A small network was shown many inputs. Here are its activations along a few directions, one row for each input.
In each table, some parts of the input vary, and every possible input appears once, in random order.
Descriptions start from the smaller parts, as in this example, which fits no table here: one of 2 separate values, together with either a single point or one of 9 places along a line or (one of 4 places along a line, together with one of 8 places around a ring).
Shared parts are said once, and a part with two or three values counts as separate values.
In the rows, zero is written as 128.

Other details of the inputs shift rows strongly along three fixed directions, in all tables alike. That doesn't count.
To show where, the next rows are all for the same input, with only those details redrawn:
[140  76  96 128 146 144 173 143 135 121 106 121 126 135]
[148 117 125 109 161 137 132 123 133 106 135 118 119 121]
[ 99 116 169 148 105 148 125 129 148 140 120 137 180 106]
[145 163  94 103 144  96  67 104  55 102 170 117  73 146]
[101  99 158 151 105 151 143 136 152 143 109 136 179 111]
[146 112 120 113 156 138 135 123 132 108 132 117 119 123]
[ 71  83  97 185  48 121 141 154  85 175  94 144 164 152]

A family of inputs:
r1: [126 113  65 133  97  90 129 149  53 141 111 132 102 165]
r2: [105 197 158 127 107  98  30  91  71 128 186 132 126 128]
r3: [121 127 164 139 124 147 147 135 162 153 123 136 176 119]
r4: [149 104 112 113 161 138 144 129 130 110 128 117 116 127]
r5: [123 179 174 146 103 126 122 115 165 133 122 146  90  97]
r6: [143 102 106 125 162 137 158 132 141 128 131 120 124 140]
r7: [ 79 139 119 156  75 112  94 130  87 166 142 134 147 146]
r8: [155 145 129 106 176 136 125 117 137 117 156 116 113 129]
r9: [144 117 132 111 153 137 147 139 132 111 121 121 129 116]
r10: [ 70 108  96 167  49 116 128 158  79 168 104 135 152 146]
r11: [114 154 190 123 132 139  92 114 140 118 148 133 160  97]
r12: [111 159 147 154 100 137 134 119 169 135 121 134  77 107]
r13: [145  98 110 118 151 136 162 150 126 117 109 119 121 125]
r14: [125 101  52 141  96  94 148 164  53 146  98 131 100 164]
r15: [114 111  65 131 100 106 118 138  67 137 126 119 101 159]
r16: [145 107 107 105 156 138 141 129 132 113 133 110 112 131]
r17: [158 157 118 128 143 126 145 112 154 109 124 125  36 119]
r18: [127 176 178 134 103 122  89  98 186 115 123 147 146 119]
r19: [ 78 107  64 197  21  95 131 136 109 168  76 155 128 189]
r20: [ 96 167 127 154  79  91  80 118  69 161 151 140 140 150]
r21: [108 121 153 126 124 147 132 143 145 130 121 126 156 105]
r22: [159 203 127  82 143  78  40  96  49  96 180 123  78 132]
r23: [145 114 109 124 164 134 154 128 139 125 137 118 121 138]
r24: [147 119 118 109 168 136 139 135 125 106 131 116 110 121]
r25: [151  93 104 116 149 132 175 144 135 131 104 130 131 138]
r26: [147  82 100 121 144 137 174 145 132 122 102 124 128 133]
r27: [116 139 177 130 128 141 104 113 144 123 143 131 161 107]
r28: [114 169 166 157 106 136 121 110 168 130 129 139  84 101]
r29: [149 105 106 120 160 130 160 134 137 131 126 122 125 141]
r30: [156 111 109 114 158 124 162 138 136 133 122 127 126 139]
r31: [116 136 154 129 133 141 129 125 155 139 141 126 158 117]
r32: [146 135 125  95 171 135 120 115 136 105 153 112 111 123]
r33: [149 104 119 116 150 133 148 130 131 117 122 119 127 132]
r34: [148 125 101 120 139 132 135 111 182  99 118 119  95 146]
r35: [143 114 105 116 157 143 159 138 144 134 132 115 121 138]
r36: [139 101 111 107 156 143 155 140 139 111 122 113 120 125]
r37: [161 109 113 105 154 125 151 135 125 117 119 123 120 134]
r38: [157 123 121 113 158 132 163 141 145 137 124 128 133 136]
r39: [117 165 169 143 109 133  87  93 187 112 132 140 138 122]
r40: [118 165 200 120 131 134  86 106 146 130 152 137 172 100]
r41: [106 110 161 143 118 150 143 143 149 135 114 132 170 106]
r42: [155 196 110  99 148  78  68 103  63 119 178 125  83 151]
r43: [120 140 184 124 124 139 113 126 144 125 130 136 169 100]
r44: [113 126 177 134 106 139 137 148 148 139 107 144 182  99]
Describe the family of inputs behind these rows.
Answer: one of 4 places along a line, together with either one of 2 separate values or one of 9 places along a line
The inputs of r2 and r40 match in every part but the place on the line of 4. If r6 is changed in the same way as r2 into r40, which row does it become?
Answer: r29
The inputs of r31 and r23 match in every part but the place on the line of 4. If r34 is changed in the same way as r31 into r23, which row does it become?
Answer: r39
Which other rows does r1 become when the place on the line of 4 takes its other values? List them by row number.
Answer: r11, r36, r43
Which other rows does r34 become when the choice among 2 separate values takes its other values? List them by row number.
Answer: r12
Which other rows does r38 become when the place on the line of 4 takes its other values? List them by row number.
Answer: r3, r8, r35
Which other rows does r28 become when the choice among 2 separate values takes its other values? List them by row number.
Answer: r39
